These are the activations of a small neural network, seen along a few directions. Each row is one input.
In each table, some parts of the input vary, and every possible input appears once, in random order.
Descriptions start from the smaller parts, as in this example, which fits no table here: values(2) and (point or ring(9) or (line(6) and ring(8))).
Shared parts are said once, and a part with two or three values counts as separate values.
In the rows, zero is written as 128.

Other details of the inputs vary at random and push rows far along two fixed directions, the same in every table; ignore that.

A family of inputs:
R1: [147 131 152 123 122 104 117 137 115 156 130 134 128  97]
R2: [134 141  79 153 133 151 102 119 133 120 123 108 115 162]
R3: [110 112 188  96 125 160 196 126 138 135  97 141 137 127]
R4: [ 85 114 121  98 125 211 143 104 163 106  65 102 121 186]
R5: [146 160  56 165 167  96  52 128 122 143 146 104 104 113]
R6: [176 145 117 151 111  70 100 147 103 135 179 135 142 115]
R7: [121 117 165 105 137 145 157 126 144 111 119 140 143 129]
R8: [172 152 105 165 107 103  93 138 115 147 170 127 138 126]
R9: [125 134  78 130 172 166  85  95 156 123 122  62  87 120]
R10: [ 92 121 161 103 107 133 172 140 110 139 106 153 135 118]
R11: [122 132 173 126  88  69 160 163  77 165 161 212 141  79]
R12: [109 135 117 130 145 136 150 131 131 128 117 138 121 126]
R13: [134 118 130 148 145 122 128 126 137 110 136 106 135 127]
R14: [129 115 214  98  84 103 180 158 117 153 124 200 134  74]
R15: [152 148  89 145 167 127  86 124 152 134 128  91 115 115]
R16: [152 133 178 128  63  88 139 156 103 164 172 200 156 100]
R17: [113 110 156  86 120 167 153 120 157 106  95 109 144 160]
R18: [125 124 137 127 153 168 169 128 150 116 104 105 125 133]
R19: [104 126  77 123 196 191  88 102 170 109  75  74  93 160]
R20: [ 93 112 125 104 134 209 147  96 162 109  67 109 114 191]
R21: [164 161  82 161 141  74  58 139  94 169 184  97 153  99]
R22: [183 156  84 173 144  72  61 148 104 155 171 108 122  85]
R23: [116 108 206  98 106 142 217 141 134 101 104 164 140 118]
R24: [ 86 105 158  91 143 174 175 107 139  97  74 129 124 158]
R25: [150 145  92 141 120 135  72 122 132 145 148  93 145 147]
R26: [133 145  99 149 141  93  96 131  90 159 153 127 131 117]
R27: [131 134  74 128 140 120  71 113 121 120 132  93 133 157]
R28: [135 121 174 105  67  87 158 135 100 135 177 176 128  93]
R29: [158 138  69 177 125  57  62 135  95 137 181 123 130 122]
R30: [128 135  50 178 178 124  80 122 123 131 140  79 114 135]
R31: [143 136 156 131 119  96 139 150 110 157 162 162 148  92]
R32: [108 111 134 139 100 148 152 126 138 121 108 144 119 150]
R33: [145 128  95 163 133 149 100 119 153 125 135  91 128 155]
R34: [155 128 151 120 104  90 119 135 108 141 158 144 148 126]
R35: [113 126  93 132 171 172 117 119 151 108  78  88  90 144]
R36: [102 119 139 108 143 155 135 119 134 128  79 124 102 135]
R37: [156 153  99 152 122 125  95 127 143 140 155 120 137 139]
R38: [149 128 139 121 118 104 113 136 128 131 157 144 147 129]
R39: [133 123 175 113  72  61 146 155  86 145 164 213 144 103]
R40: [109 120 119 125 154 156 148 118 134  90  99 113 118 148]
R41: [108 116 163  98 147 173 185 117 169  91  91 124 134 144]
R42: [115 134 120 122 127 118 102 133 115 142 108 121 116 115]
R43: [163 163  61 171 174 104  69 128 130 147 172  88 136 115]
R44: [131 132 129 123 108  95 135 134 117 122 141 165 131 128]
R45: [139 136 136 124 124 101 110 132 112 132 148 117 155 116]
R46: [107 116 141 104 135 159 153 102 139 103 130 110 115 122]
R47: [122 136 115 133 141 110 125 128 119 113 136 141 130 124]
R48: [111 132 125 124 113 158 148 119 149 119 106 147 121 155]
R49: [144 130 154 124 126 100 125 129 107 135 149 134 150 116]
R50: [ 91 109 147  98 149 168 161 116 145  96  90 139 126 150]
R51: [125 136  88 139 136 151  87 117 137 131 129 122 123 160]
R52: [154 136 134 141  85  55 127 155  78 137 171 179 135 106]
R53: [134 116 215 102  49 114 185 146 107 157 135 201 152 113]
R54: [137 122 188 102  86 103 180 147 132 122 139 182 146 116]
R55: [120 133 112 142 143 130 143 137 113 128 123 129 119 124]
R56: [142 116 126 142 128 120 124 128 144 112 138 110 132 142]
R57: [ 84 105 195  82  93 136 197 135 115 111  92 171 142 125]
R58: [112 112 123 141 134 129 131 135 131 126 100 128 102 114]
R59: [151 134 110 171 137  90 112 145 114 150 168 117 137  99]
R60: [ 89 111 145  99 142 193 182 101 156 115 107 106 104 125]
R61: [140 133 137 119 121 113 108 140 123 151 125 117 133 100]
R62: [135 117 113 147 157 144 112 126 156 123 107  87 110 120]
R63: [124 124  78 122 164 156  88  97 141 108 107  81 119 181]
R64: [115 125 114 119 119 186 128  95 155 120 129 100 106 151]
R65: [ 90  96 144 119 141 162 175 117 145  87  84 125 119 147]
Description of these inputs: line(5) and (point or (values(2) and line(6))).
Q: Changing only the line(5) part turns R24 into R36. The same change can be made to R13. Which row results?
A: R62
Q: Changing only the line(5) part turns R20 into R26. The same change can be made to R51. Which row results?
A: R11
Q: Change only the values(2) part in R50. List by row number the other rows that result.
A: R7
Q: Change only the line(5) part in R34. List by row number the other rows that result.
A: R1, R3, R49, R53

A family of inputs:
R66: [120 100 190  94  97 177 198 121 170  93 105 141 142 156]
R67: [117 109 198  88  75 189 193 122 167 124 106 148 135 148]
R68: [156 141  73 150 158 144  76 102 157 111 163  70 140 164]
R69: [157 135 135 156 138  89 129 150 121 145 151 126 130  85]
R70: [116 114 206  85  65 114 199 137 107 125 136 189 156 121]
R71: [201 160 129 173  73  27  76 164  80 176 230 173 178  97]
R72: [123 135  67 152 194 139  75 119 139 121 102  66 108 136]
R73: [119 117 101 118 141 172 105 105 157 104  95  89 134 192]
R74: [150 151 118 163 127  41  84 162  72 174 167 162 138  71]
R75: [119 116 108 115 135 161 107 103 148 102 111 101 132 178]
R76: [113 112 213  70  56 158 190 130 138 137 108 176 140 134]
R77: [ 95 125  90 139 169 155 136 120 129 110 100 105  97 131]
R78: [117 140  65 143 181 156  65 109 139 146 108  67  96 122]
R79: [ 97 110 196  88  45 163 199 130 132 135  99 198 122 149]
R80: [103  97 188  69 109 192 196 110 172  85  75 133 138 170]
R81: [122 119 169 107  72  91 149 135  98 134 154 187 149 125]
R82: [162 162  98 186 112  21  79 171  61 178 187 180 131  66]
R83: [128 145  53 168 176 107  75 124 115 128 145 101 100 115]
R84: [109 135  82 141 155 163 107 117 141 139  98 102  87 123]
R85: [147 134  79 159 200 146  92 113 158 114 131  56 110 121]
R86: [181 153 127 176 118  14  96 164  69 175 226 161 140  38]
R87: [110 104 203 100  46 117 205 142 112 118 120 217 135 136]
R88: [102 109 186  99  69 155 199 139 136 116  91 196 140 166]
R89: [114 133  87 127 205 162 110 107 144 110 104  61 109 129]
R90: [ 98 110 184 118  97 117 205 157 116 125  89 189 113  98]
R91: [140 136  84 154 203 167 103 117 171 120 107  59 119 137]
R92: [105 103 218  92  98 166 225 139 151 141  91 162 114  84]
R93: [102 100 196  96  57 146 210 141 132 111  91 197 135 159]
R94: [105 103 215  69  76 146 210 129 138 108 110 182 148 138]
R95: [117 130  77 117 146 197  75  89 163 123 102  68 117 191]
R96: [156 146 128 163 108  11  87 165  53 172 192 176 131  47]
R97: [126 130  80 146 204 170 116 106 158 110 118  51 110 130]
R98: [102 120  98 138 170 160 134 117 148 101  86 103  92 135]
R99: [129 139  52 150 150 147  73  99 139 107 141  93 119 184]
R100: [155 134 135 122 101 103 110 135 121 131 148 134 155 141]
R101: [141 144 130 152 115  26 100 160  59 168 188 176 129  52]
R102: [140 145  82 143 189 111  80 121 124 130 145  84 116 104]
R103: [117  99 175  95 113 201 194 116 187  90  84 117 142 179]
R104: [148 154  78 147 169 118  59 123 122 161 144  79 109  95]
R105: [ 88 103 190  93  62 149 218 129 118 109 105 196 133 153]
R106: [174 160 136 160 116  17  89 172  65 184 192 170 149  51]
R107: [105 132  75 142 191 142  94 113 122 120 114  77 107 126]
R108: [121 132  79 132 143 143  85 100 124 115 138  91 135 173]
R109: [142 134 146 132 138  88 129 150 110 143 131 135 130  86]
R110: [127 127 103 108 164 198 109 100 180  99  87  75 142 200]
R111: [145 136  95 143 141 147 107 107 146 112 156  84 144 158]
R112: [115 122 109 116 198 173 125 109 163  98  83  70 104 133]
R113: [167 150 119 152  80  46  71 153  74 169 191 174 166 120]
Q: Describe the family of inputs behind these rows.
A: values(2) and line(4) and (point or line(5))
Q: Changing only the line(4) part turns R113 into R88. The same change can be made to R72. Which row results?
A: R90
Q: Changing only the line(4) part turns R93 into R103. The same change can be made to R105. Which row results?
A: R111
Q: Change only the line(5) part in R80. List by row number the other rows that result.
A: R70, R94, R100, R110
Q: Start at R84 and move only the line(4) part, one step at a time. The first step leads to R78. Which rows follow, in order?
A: R104, R92
Q: Which other rows agree with R102 in the line(4) part and the values(2) part? List them by row number.
A: R89, R104, R106, R109, R112
Q: Change only the line(5) part in R113. List by row number the other rows that result.
A: R73, R75, R81, R108
Q: Change only the values(2) part in R99. List by row number the other rows that result.
A: R83
